Here are a small network's activations along a few directions, averaged over the inputs that share one value of a field.
Related values have similar rows: they may be neighbours, one step apart, or belong to one group.
Strong random noise was added to every row along 8 fixed directions; ignore it. To show where, here is one row again and again, with new noise each time:
[52,-30,-107,158,-350,284,34,29,-387,65,-286,-114,-220,359,-51,-237,95,139,-269,-191,-139,-22,66,-186]
[-134,30,210,581,-284,-232,-358,193,225,408,-578,-201,274,37,59,659,-4,-128,-32,247,-45,111,-4,-85]
[61,81,159,233,-242,-60,-165,-229,-266,199,-477,-316,51,56,-123,125,131,32,21,-36,-287,192,438,-164]
[8,-176,-241,295,33,9,-344,4,476,232,-209,-56,45,35,28,466,-102,84,-212,224,429,-49,-573,-21]
[150,-110,-976,-90,-214,326,-245,-293,-173,-560,61,93,-398,54,198,2,-333,214,40,-132,413,58,-654,-409]
[-180,1,-399,-24,102,-24,51,97,355,84,341,288,-142,456,124,-80,208,-321,-36,-135,596,-285,-354,321]
[168,315,-275,-34,-264,357,128,66,-408,-403,-29,81,-72,166,70,29,150,466,135,-100,-200,165,7,-264]
[127,329,-243,-27,63,-71,220,63,286,-81,370,111,-99,134,119,111,177,305,310,-145,170,-153,-362,22]
[6,5,144,221,-68,-227,-283,-453,-28,354,-468,-348,110,43,-175,212,186,-196,38,19,-73,194,497,27]
[-62,110,-28,-52,128,-259,285,352,347,212,562,141,-245,221,112,-319,94,-78,148,-331,248,-529,-424,118]


Values of U:
u12: [118,151,-616,435,-547,-18,364,-426,-69,-203,-324,-16,-477,428,224,-58,-58,-79,136,-185,153,67,-202,50]
u11: [310,111,-8,-142,21,435,471,-141,14,46,17,-62,-174,249,-180,-192,150,602,-393,-141,-167,-88,-114,-17]
u9: [171,-34,-376,-46,-58,343,99,-482,-212,-337,-123,40,-250,-66,-168,-187,-60,356,-4,-7,41,229,52,55]
u3: [-135,-372,143,86,-169,156,-409,611,-153,-223,-315,263,515,-576,329,461,-427,-100,-227,544,-248,311,-290,-319]
u6: [98,14,99,-386,557,-14,-20,-168,218,-7,410,-44,68,-208,-197,-152,110,165,145,-59,150,-141,-25,195]
u8: [-57,-47,139,75,-3,-146,27,-227,267,285,-66,-78,69,281,-92,125,57,-514,-123,33,109,-4,371,323]
u4: [-76,243,192,205,-109,22,148,-44,-56,81,-250,-10,162,141,-148,188,273,252,-23,164,-182,136,361,370]
u1: [-55,-130,40,-87,-120,-102,-46,-417,-128,-157,43,-48,46,-106,125,-76,-92,-341,72,-44,-148,342,96,92]
u5: [-86,-139,655,-215,259,-446,-291,436,-318,-111,125,-276,94,-975,-181,-203,-513,26,366,37,-630,-101,211,-517]
u7: [-235,-181,65,-383,749,246,-433,161,287,-232,242,430,459,-176,-94,230,78,-221,-190,524,475,125,-2,232]
u2: [159,65,-255,-282,290,429,67,89,134,-482,179,224,323,-326,179,449,-232,481,-49,387,160,277,-346,-75]
u10: [306,-189,15,-138,128,134,354,-593,323,317,30,-142,-130,223,-185,-35,349,241,-358,76,150,92,141,360]
U is arranged as a line.
- A walk along U starts at u1 and steps to its neighbour u3. Put u12, u11, u5, u7 in the order it reaches them. => u11, u7, u5, u12
- Fewest steps between u10 and u9? => 8

Values of E:
e11: [211,26,-250,-289,31,490,44,-251,-418,-494,-127,80,248,-217,21,126,6,447,-104,245,-196,486,223,-4]
e2: [49,27,287,26,419,-472,-117,-264,398,274,110,-360,-81,-521,-202,-19,-149,114,354,-42,77,-122,-127,-50]
e4: [200,151,-439,30,-25,247,123,-445,193,98,117,-29,-272,509,-127,-38,405,493,-66,-247,204,-26,-185,176]
e7: [154,444,-388,469,-321,-254,48,-551,165,154,-316,-274,-144,421,48,441,481,271,447,-149,78,182,52,175]
e3: [-391,135,680,438,58,-611,-166,859,395,383,-125,116,450,-346,96,424,-161,-455,310,267,-90,-274,-38,117]
e12: [200,-7,-93,-383,125,73,230,-175,-266,-400,246,132,-152,-316,4,-296,-146,141,213,11,-104,65,297,-156]
e6: [194,-463,128,18,-1,307,-81,237,7,43,-43,-35,2,-273,-15,-102,-334,247,-477,159,55,-44,-482,-91]
e9: [-205,-297,487,-195,178,66,-183,371,-21,-71,68,277,390,-389,85,-8,-43,-190,-249,312,-222,143,-154,-28]
e10: [17,-165,-214,-238,109,261,72,183,208,98,328,72,-277,288,-97,-225,108,175,-434,-130,375,-389,-480,48]
e1: [-79,74,569,-238,521,-52,115,749,450,355,440,136,399,-40,-117,132,188,-17,-117,126,-34,-317,-62,158]
e5: [128,27,147,-65,416,-75,-40,31,262,-191,125,6,139,-463,-176,257,-290,311,125,382,5,30,-213,-14]
e8: [22,317,219,233,-178,-85,344,367,213,238,101,13,-2,376,222,32,47,73,-20,-226,-126,-274,-147,-109]
E is arranged as a line.
- Name the neighbours of e6, in listed order. => e11, e9
- Name the neighbours of e3, in listed order. => e2, e5
- Name the neighbours of e10, in listed order. => e4, e1
